These are the activations of a small neural network, seen along a few directions. Each row is one input.
In each table, some parts of the input vary, and every possible input appears once, in random order.
A made-up example of a description, with smaller parts first: one of 2 separate values, together with either a single point or one of 9 places along a line or (one of 4 places along a line, together with one of 5 places around a ring).
Shared parts are said once, and a part with two or three values counts as separate values.
(in the rows, 128 means zero)

Other details of the inputs shift rows strongly along two fixed directions, in all tables alike. That doesn't count.

Rows:
R1: [ 71 170 131 118  97 113 133 163 121 124  78  58 128]
R2: [199  97 158 109 148 189 135 154 194 113 150  70  83]
R3: [134 160 176 104 152 125 132 189 177 162  98  66 113]
R4: [101 164 127 138 110  86 114 145 112 192 114 153 162]
R5: [154 102  88 160 156 150 107  63 132  99 229 220 112]
R6: [118 179 161 104 185  93 133 175 102 139  94 121 155]
R7: [104 120 127 127  95 135 155 147 147 110 111 104 109]
R8: [ 82 135  99 124 128  72 147 118  99 119  82 148 169]
R9: [ 99 128 111 133 157  68 145 143 105 150  75 118 171]
R10: [ 42 160  94 143 118  74 125 100  74 112  91 146 188]
R11: [ 22 105  45 211  54 128 151  70 114 156 189 232 153]
R12: [122 170 165 107 142 158 133 149 146 151 134 108 100]
R13: [119 136 147 119  97 121 104 135  99 112  92  88 140]
R14: [209 109 157 102 144 140 124 151 151 140 121  85 113]
R15: [130 146 121 133 112 160 109 104 101 151 167 194 130]
R16: [190  99 176 101 123 135 134 142 137  94  93  76  96]
R17: [207  57 118 146 117 185 110  72 148  98 180 154  76]
R18: [202  65 105 126 170 173 114  82 146  84 207 160 105]
Each input here is: one of 3 separate values, together with one of 6 places along a line.
- The inputs of R11 and R2 match in every part but the place on the line of 6. If R17 is changed in the same way as R11 into R2, which row does it become? => R14
- Change only the place on the line of 6 in R18. List by row number the other rows that result. => R5, R6, R8, R9, R10

Rows:
R19: [124 114 113 149  84 167 106  64 105 113 183 191 102]
R20: [ 72 111  95 141 111 123 145 119 128 112 132 129 134]
R21: [189  99 128 124 155 130 136 137 150 128 142 143 113]
R22: [194 123 166 106 132 136 120 154 126 147  94  83 110]
R23: [175  92 132 114 144 137 136 111 113  96 124 125 111]
R24: [ 91 107 100 148  73 115 134 118 140 128 130 129 137]
R25: [117 141 136 108 156 149 139 144 144 107 118 101 107]
R26: [ 46 173 126 135  99  64 145 129  73 150  69 140 169]
R27: [176 127 158  97 142 153 109 128 123 127 145 149 106]
R28: [122 111 100 163 113 166 125  82 152 144 213 182 110]
R29: [ 94 109  95 155  85 162 120  80 118  72 186 177  93]
R30: [ 59 195 113 134 138  61  83 141  78 176 110 140 207]
R31: [198 119 165  84 194 131 150 173 145 111  85  80 121]
R32: [110 129  98 145 114  73 146 131 102 173 114 169 161]
R33: [165 138 134 112 181 135  80 104 125  80 152 118 141]
R34: [108 104 115 140 124 118 144 127 160 141 143 124 126]
R35: [109 118 108 137 155 123 153 127 126 129 136 164 153]
R36: [169 119 153 101 140 141 123 107 114  90 129 135 107]
R37: [ 87 105 107 147  99 117 136 108 110 106 108 139 143]
R38: [151 136 138 108 173 168 132 120 164  93 143 121  96]
R39: [110 126 138 116 115 100 144 163 163 143  84  61 136]
R40: [ 48 191 130 131 124  84 141 164 103 196 101 165 185]
R41: [ 59 162 122 156  72 109 122 125  87 144 113 151 146]
R42: [ 46 170 111 152  50  81 146 155 105 179  99 112 175]
R43: [ 42 158 103 144 102 107 141 129 108 124 119 142 139]
R44: [141  88 125 124 118 157 130 129 145  73 128  91  95]
R45: [180  83 110 140 118 141 122  96 126 118 147 157 104]
R46: [146 134 150 127  97 174 115 135 138  94 148  97  82]
R47: [128 122 142 120 106 101 135 153 141 136  62  69 141]
R48: [136 142 132 122 145 176 115 112 157 127 171 145  95]
R49: [164 107 126 140  98 163 116  98 124 135 138 124 103]
R50: [154 123 102 152 160  93  87 115 129 125 146 121 155]
R51: [135 150 159 116 151 108 137 183 144 182 100 102 144]
R52: [147 117 138 127 100 166 128 131 159 123 161  89 101]
R53: [194 152 173  99 192 109  74 186 138 145  88  26 142]
R54: [119 116 110 152 137 102 146 133 141 158 144 165 147]
R55: [183 120 165 103 129 161 103 117 121 113 135 129  94]
R56: [121 141 127 120 133 113 134 109 100 123 128 177 144]
R57: [155  97 103 157 106 154 117  81 112 146 194 205 116]
R58: [172 105 145 134  95 172 114 115 145 113 130  93  99]
R59: [108 172 157 105 138 130 130 179 143 151  99  82 121]
R60: [146 135 147 102 164  86 156 165 107 139  68  97 151]
R61: [169 130 142  98 168 151 134 124 133  99 138 152 117]
R62: [167 128 146 105 178 169 131 130 152  96 141 138 109]
R63: [102  82  83 154 130 164 141  81 137  97 188 173 112]
R64: [ 78 182 123 124 122  88 134 150  96 182 109 180 172]
R65: [ 84 136 120 148  95 122 129 107 100  99 117 147 128]
R66: [188 139 162  87 215 101 100 175 134 102  73  27 152]
R67: [178 117 175  83 159 117 139 172 135 105  43  31 119]
R68: [153 103 103 152 115 155 121  92 127 146 200 210 118]
R69: [151 103 130 121 175 159 146 120 162 100 141 110 107]
R70: [ 98 126 100 154  81 181 115  85 131 105 206 177  98]
R71: [ 40 169 116 153  92  76 155 162 117 200 109 124 177]
R72: [117 124 130 140 147 104 147 138 162 153 127 111 135]
R73: [128 116 116 134 101  98 133 127 123 147  89 118 139]
- What is each input in this table made of? => one of 5 places around a ring, together with either a single point or one of 10 places around a ring
- The inputs of R58 and R65 match in every part but the place on the ring of 5. If R28 is changed in the same way as R58 into R65, which row does it become? => R38
- List by row number the other rows that have the place on the ring of 5 in common with R46. => R19, R27, R30, R40, R41, R48, R55, R59, R64, R70
- Change only the place on the ring of 10 in R20. List by row number the other rows that result. => R23, R31, R35, R37, R44, R60, R63, R67, R69
